These are the activations of a small neural network, seen along a few directions. Each row is one input.
In each table, some parts of the input vary, and every possible input appears once, in random order.
A made-up example of a description, with smaller parts first: one of 5 places around a ring, together with either a single point or (one of 2 separate values, together with one of 4 places along a line) or one of 9 places around a ring.
Shared parts are said once, and a part with two or three values counts as separate values.

Other details of the inputs shift rows strongly along two fixed directions, in all tables alike. That doesn't count.

Rows:
R1: [  3  18  13 -11 -38  62  -5   8 -12  -4  37   0 -31   7]
R2: [ 23  37  44  16 -96  89 -12  25 -25  20  17  23  -8 -16]
R3: [ 22  30  39  25 -88  71  -6  23 -27  32   5  19  14 -20]
R4: [ -5  -3 -22  21  19 -19   9  -3   4  25 -35   3  36  -8]
R5: [-10  17  17 -16 -43  65 -10  14 -20 -11  23  12 -30   8]
R6: [ 20 -13 -33  29  16 -27  19  -4  -3  47 -50 -15  50  -8]
R7: [-20   9   6 -38   8  24 -11 -13  11 -54  54  -3 -63  23]
R8: [ 49   6  19  42 -42  -4   3   6  -6  42 -27  -1  53 -29]
R9: [  2  14  29  -4 -37  24  -8   7  -3  -9  15  17 -14  -7]
R10: [ 20 -10  -4  18  14 -36   5  -5   6  14 -19 -11  31 -10]
R11: [ 19 -11  -4  16  13 -37   5  -4   6  13 -19 -10  29 -11]
R12: [-20   7   6 -39   7  23 -11 -11  12 -54  54  -2 -64  23]
R13: [ 19 -15 -32  31  18 -27  18  -7  -1  47 -47 -11  53  -9]
R14: [  2 -12 -12  15  21 -26   3  11  -9  24 -35  -5  31  -8]
R15: [-41  -4  -2 -37  37 -15  -9 -11  14 -54  32   3 -50  22]
R16: [ -5  -5 -24  20  16 -19   9  -2   0  26 -35   5  34  -5]
R17: [-45 -14 -38 -21  57 -22   6 -14   9 -18  -5  -2 -18  23]
R18: [  3  14  29  -5 -37  24  -7   7  -3  -9  15  18 -14  -7]
R19: [ 47  14  19  31 -71  56   2  20 -27  48 -15   1  35 -20]
R20: [ -4  20  34 -15 -46  43 -12   6  -3 -23  33  21 -35  -1]
R21: [-32 -13 -11 -20  54 -45  -3 -12  15 -35   6  -5 -17  15]
R22: [-27 -11 -44 -19  63 -18   7 -19  17 -17   6 -13 -18  22]
R23: [  9  18  -7   3 -31  52   2  -3  -3   8  13   6 -12   4]
R24: [ 14 -14   0  31  15 -56   5   2   4  26 -43  -2  55 -20]
R25: [-19   6   7 -43   6  23  -9  -9  10 -51  54   1 -66  22]
R26: [-14   4 -15   2  -2  11   6  -1  -5  10 -17   5   1   5]
R27: [ 19 -13  -3  15  14 -37   5  -3   7  14 -19 -10  28 -11]
R28: [ 34   5  27  39 -44  -9   1  12  -8  39 -34  12  52 -32]
R29: [ 18 -20 -21  24  19 -31  13   6 -11  44 -39 -21  55  -9]
R30: [-17 -19 -17 -24  54 -42   1 -13  17 -30  13 -13 -22  15]
R31: [ -9 -23 -20 -13  56 -57   5 -12  16 -14  -4 -15  -1   7]
R32: [ 16  12   7  -3 -29  49  -5  11 -13   5  16  -2 -17   3]
R33: [ 12  18  28 -17 -44  48  -8   2  -1 -19  39  10 -37   1]
R34: [11 -2  6 -5 -2 -7  0 -2  5 -4  8 -2 -5 -3]
R35: [-32 -14 -11 -21  54 -45  -3 -11  15 -35   6  -4 -18  15]
R36: [ 14  13   8   0 -28  43  -4  10 -10   8  18  -2 -15   0]
R37: [-33 -16 -10 -23  52 -46  -2  -9  15 -33   6  -2 -20  13]
R38: [  5  -8   3  19  14 -41   2  -1   4  10 -26   0  33 -12]
R39: [-41  -5  -1 -38  37 -15  -8 -10  15 -53  32   3 -50  22]
R40: [ -7 -14 -12  12  15 -24   6   9 -12  26 -32  -7  37  -4]
Description of these inputs: one of 2 separate values, together with either one of 4 places along a line or one of 5 places around a ring or one of 11 places along a line.
- Changing only the choice among 2 separate values turns R35 into R8. The same change can be made to R14. Which row results? => R32
- Changing only the choice among 2 separate values turns R28 into R31. The same change can be made to R5. Which row results? => R19
- Which other rows does R22 become when the place on the line of 4 takes its other values? List them by row number. => R6, R13, R23

Rows:
R41: [-22   5  -5  43   8 -57   6 -15  24  14 -40  21  53 -21]
R42: [-25  24  14 -33  33  20 -25 -33  44 -92 113 -10 -91  27]
R43: [ -3  -8 -51  16  36  -8  21   8   1  63 -59  13  29 -13]
R44: [  20  -40  -18  -15   88 -118    4   -2   28  -16  -26  -32    8   -8]
R45: [-31  11  61 -43 -72  59 -16  18 -18 -41  38  39 -51   4]
R46: [ 31  13  66 -23 -51  49 -25  17 -10 -40  79  -3 -40  -5]
R47: [  9 -29  13 -48  37 -50  -4   4  13 -42  33 -19 -25   2]
R48: [-24  34  61  -5 -53  53 -32  29 -18 -40  28  28 -45   0]
R49: [-60   1 -20 -57  41  67 -12   0 -24 -58  84 -47 -89  61]
R50: [ -4  44 -20  19 -29 119 -16   4 -13   5  33   9 -17  14]
R51: [ -6 -18 -23  26  44 -18   3  36 -34  62 -23 -35  48  -2]
R52: [-84   1  39 -58  28  22 -36  14 -10 -90  77  12 -74  30]
R53: [-36 -23 -81   3 110 -57  14   6   9  39 -48  -7  24   3]
R54: [-29 -51 -60 -25  93 -69  25  12  -8  38 -43 -30  12  19]
R55: [  12  -31  -33    3   80 -111   21  -46   60  -10  -14  -16   16   -4]
R56: [-84  19   5 -54   6  24  -7 -36  36 -87  57  38 -97  35]
R57: [ 42  30 -30  44 -62  79  14   3 -10  66 -42  17  51 -20]
R58: [ 41  17 -14  38 -65  57  19  19 -20  90 -55  40  33 -33]
R59: [ 41  -6  12  38  38 -65  -8 -11  16   7  -4 -27  52 -19]
R60: [-18 -34 -87  16  99 -46  19 -26   1  15 -40 -55  44  30]
R61: [   8  -51    0   -1  104 -113  -10    6   11  -16    8  -44   34   -6]
R62: [ 22  24  32  54 -97  10  13 -12   8  42 -45  56  47 -38]
R63: [ 13 -12  17  -7  61 -50 -27   9  14 -42  34 -30 -27   1]
R64: [-45   3 -57 -33  61  16   7   5   7   1  -2   9 -39  15]
R65: [ 33  10  60 -32 -61  47 -22  16  -7 -37  74   2 -45  -6]
R66: [ 13  36  34  54 -87  17   5  -1   9  34 -34  41  54 -41]
R67: [ -3  31 -30 -23 -57 122   8 -18  -1  -6  26  37 -62  25]
R68: [-26   9   4  59  25 -54  -6 -11  17  12 -30  11  63 -22]
R69: [ 48  -4   2  24 -76  52  22  12 -43  73 -36 -23  45  -9]
R70: [ 46  -1   2  55  25 -69   8 -21  37  21 -11 -17  58 -27]
R71: [ -1  28 -21 -24 -62 124   3 -15 -14 -18  39 -10 -49  30]
R72: [ -6 -29  19  13   2 -69   5  25 -16  27 -59   9  76 -30]
R73: [ 27  11  54  35 -80   7  -7  29 -19  36 -55  35  37 -36]
R74: [ 48  -8   2  15  14 -66  11 -16  23  11 -23 -15  45 -24]
R75: [-58  22 -34 -24  59  59 -18  16  -5 -19  44   3 -63  24]
R76: [-84  23  15 -62  14  25 -22 -17  12 -98  63  24 -91  41]
R77: [  14  -36  -38    0   75 -119   27  -52   58  -10  -17   -7    9   -2]
R78: [-34 -44 -62 -17 100 -70  17  20 -12  35 -31 -38  20  19]
R79: [ 45  21 -29  46 -61  74  18  -3  -8  73 -50  21  49 -16]
R80: [ -17   10   13  -76   16   16  -10  -37   36  -94   86    1 -110   36]
R81: [ 85   5  53  27 -70   1  -6  17  -2  32 -18   6  20 -38]
R82: [-34  18  61 -33 -70  61 -25  25 -23 -43  48  33 -42   2]
R83: [-30 -20 -38 -22  55   4  10  -2 -24  -7  15 -53 -16  39]
R84: [ -6  18   5 -30 -60 102  -1  10 -38  -7  52 -23 -51  29]
R85: [ -49  -16  -31  -86   11   58   13  -20  -17  -52   61  -20 -111   65]
R86: [ 29  17  53  41 -80   4  -7  37 -22  37 -58  28  49 -42]
R87: [ 50   7 -23  37 -72  72  19 -13 -21  62 -39 -11  45  -4]
R88: [ 49  15 -23  49 -71  75  11  -5 -26  61 -29 -17  55  -5]
R89: [ 40 -32   4 -15  30 -77   5  -7  20 -10 -16  -6 -16  -8]
R90: [-11 -50 -95  -9  80 -52  35 -44   8  16 -53 -33  19  35]
R91: [-41 -18 -74   8 120 -50  10   9   5  30 -40 -13  20   7]
R92: [ 30  17  54  52 -78   3 -13  38 -24  41 -52  28  57 -42]
R93: [-28  -2 -77  -4  60  16  10 -18  13   4 -10  -4  -4  27]
R94: [ 25  19  43  44 -83   5   4   4 -10  42 -55  38  63 -36]
R95: [ 52 -19  13  19  22 -73  -6  12  11  12 -22 -20  30 -24]
R96: [ 37   1  60 -42 -64  44 -14   9  -1 -34  62   9 -52  -5]
R97: [-32  43  56   6 -50  59 -32   6 -13 -39  39  26 -21   3]
R98: [ 17  32  51  58 -69  14  -8  14 -19  30 -35  25  68 -32]
R99: [-41  53  43   7 -60  67 -19  -7  11 -46  50  38 -42   3]
R100: [ 26  -8  57  21 -95   6   4  25 -31  39 -42  43  49 -37]
R101: [ -36  -46  -18  -15   74 -116    8   -2   10  -14  -64   12    6    4]
R102: [ 46  31 -24  74 -47  71  10  12 -19  77 -47   7  74 -22]
R103: [-57 -19  21 -23  42 -41 -15  17 -10 -42   9   4  -2   8]
R104: [ 34  11  14  40 -54  51   8  47 -48  83 -22 -13  52 -19]
R105: [  11  -28  -26   -3   89 -114    6  -29   36  -18  -11  -29   24    2]
R106: [ 18  29  44  36 -83  15  -1   9 -12  28 -41  33  55 -35]
R107: [ 79  26  49  56 -60   6  -4   3  -1  32  -4  -5  59 -38]
R108: [ 28  41  35 -13 -68  56  -5 -24  35 -41  71  16 -53  -7]
R109: [ 51  -7   4  27 -79  38  25  35 -45  99 -49   9  47 -25]
R110: [-61   5  10 -52  -3   4  -3 -30  13 -67  23  41 -69  30]
R111: [-46  -7  18   3  52 -47 -28  20  -4 -34  -7   0  -4   2]
R112: [  19  -67  -13  -30   77 -124   15  -12   18  -10  -19  -19   13   -2]
R113: [ -13   10   29  -59   33   12  -32    2   17  -97   92  -15 -111   28]
R114: [-46  -3 -25 -66  23  44   4  22 -17 -19  43 -12 -72  35]
R115: [   8  -24  -34   12   85 -111   12  -39   55  -13   -2  -22   25   -4]
R116: [-28 -11 -61   2  63  22   0 -22  -6 -12  12 -47  -3  40]
R117: [ 32  26  43 -39 -70  53  -7 -25  15 -48  64  24 -75   8]
R118: [-22 -48 -69 -21  87 -66  30  -9 -12  19 -38 -60  25  25]
- Changing only one part turns R44 into R113. The same change can be made to R57. Which row results? => R102
- Changing only one part turns R72 into R103. The same change can be made to R108. Which row results? => R70
- What is each input in this table made of? => one of 6 places along a line, together with either one of 5 places around a ring or (one of 2 separate values, together with one of 4 places along a line)
- Which other rows does R65 become when the place on the line of 4 takes its other values? List them by row number. => R95, R105, R115
- Which other rows does R75 become when the place on the line of 6 takes its other values? List them by row number. => R43, R53, R58, R64, R91
- A walk changes only the place on the line of 6. It starts at R61 and steps to R46. List the rest of the walk in order. => R65, R47, R96, R112
- Which other rows does R42 become when the choice among 2 separate values takes its other values? List them by row number. => R68

Rows:
R119: [ 21   3  23  10 -27  -3  -3  11  -7   9  -9   1  17 -15]
R120: [ 12   5  -7  12 -10  15   0  -6   0   2   2 -10   6   3]
R121: [-36   3 -13 -17  17  15  -6  -6  -2 -28  15  -3 -27  20]
R122: [  0  -8  14 -16  -2  -6  -4   2  -2 -19   5   4 -17   1]
R123: [ 28   2  11  13 -28   1   2  -7   4  10 -13   9  12 -13]
R124: [ -6  -7   4 -14   0   5   0   0  -9  -8  12 -12  -9  11]
R125: [ 39  13   1  33 -28  22   2   7  -6  36 -17   1  30 -17]
R126: [-13   8   8  -3  -9   0  -2   0   3 -10  -4  13  -4   1]
R127: [ 14   0  -7  -1 -13  10   9  -7   2  11   3   0   0  -1]
R128: [-15   8   9   3  -5   0  -3   1   3  -5   3  13  -6  -1]
R129: [ -4  -8  -1 -18   0   3   2   5  -7  -2  13  -4 -15   7]
R130: [13  9  7 11 -8  4 -3 -7 10 -1 13  2  8 -8]
R131: [ -1   3  11   5 -22   2  -1   1  -1   1 -17  20   6  -5]
R132: [  0  -2   2  -2  -2  10  -7   6 -11  -5   7 -14  -2   7]
R133: [ 1  1 17 -2 -3 -6 -5  8 -1 -6 12 -1 -9 -4]
R134: [-36  -1  -9 -23  13  12   1 -10  -1 -25  16  -1 -26  21]
R135: [-18  -1 -21 -34  29  13   1 -10  15 -29  30  -3 -51  20]
R136: [-31   1 -15 -25  19  14  -1   1   4 -16  11   8 -35  13]
R137: [ -1  -4  -2 -16   7   8  -2  11  -4   0   9  -3 -19   4]
R138: [-16   9   8   5  -1   4  -7   1   4  -8   9  11   3  -3]
R139: [ 14   9   8  10 -11   0  -1  -7   9   2   7   3  -1  -8]
R140: [  6 -29 -33  15  69 -96  14 -17  20  14 -47 -19  47  -7]
R141: [ 34   5   7  27 -40  17  10  -4  -7  31 -15  -5  35 -11]
R142: [-14   0  -7  -8  -7  11   6   0  -5   5   0   9  -5   3]
R143: [-21 -26 -45  12  85 -72   9  -3   6  18 -48 -14  37   1]
R144: [ 35   8  14  28 -30  19  -3  22 -19  38 -18  -1  32 -19]
R145: [ -5   0  15  -6   7  -3  -9   6   1 -15  21  -3  -6  -1]
- What is each input in this table made of? => one of 3 separate values, together with either one of 4 places along a line or one of 5 places around a ring
- Changing only the choice among 3 separate values turns R129 into R127. The same change can be made to R124. Which row results? => R141
- Which other rows does R139 become when the place on the line of 4 takes its other values? List them by row number. => R123, R130, R140
- Which other rows does R133 become when the choice among 3 separate values takes its other values? List them by row number. => R128, R139
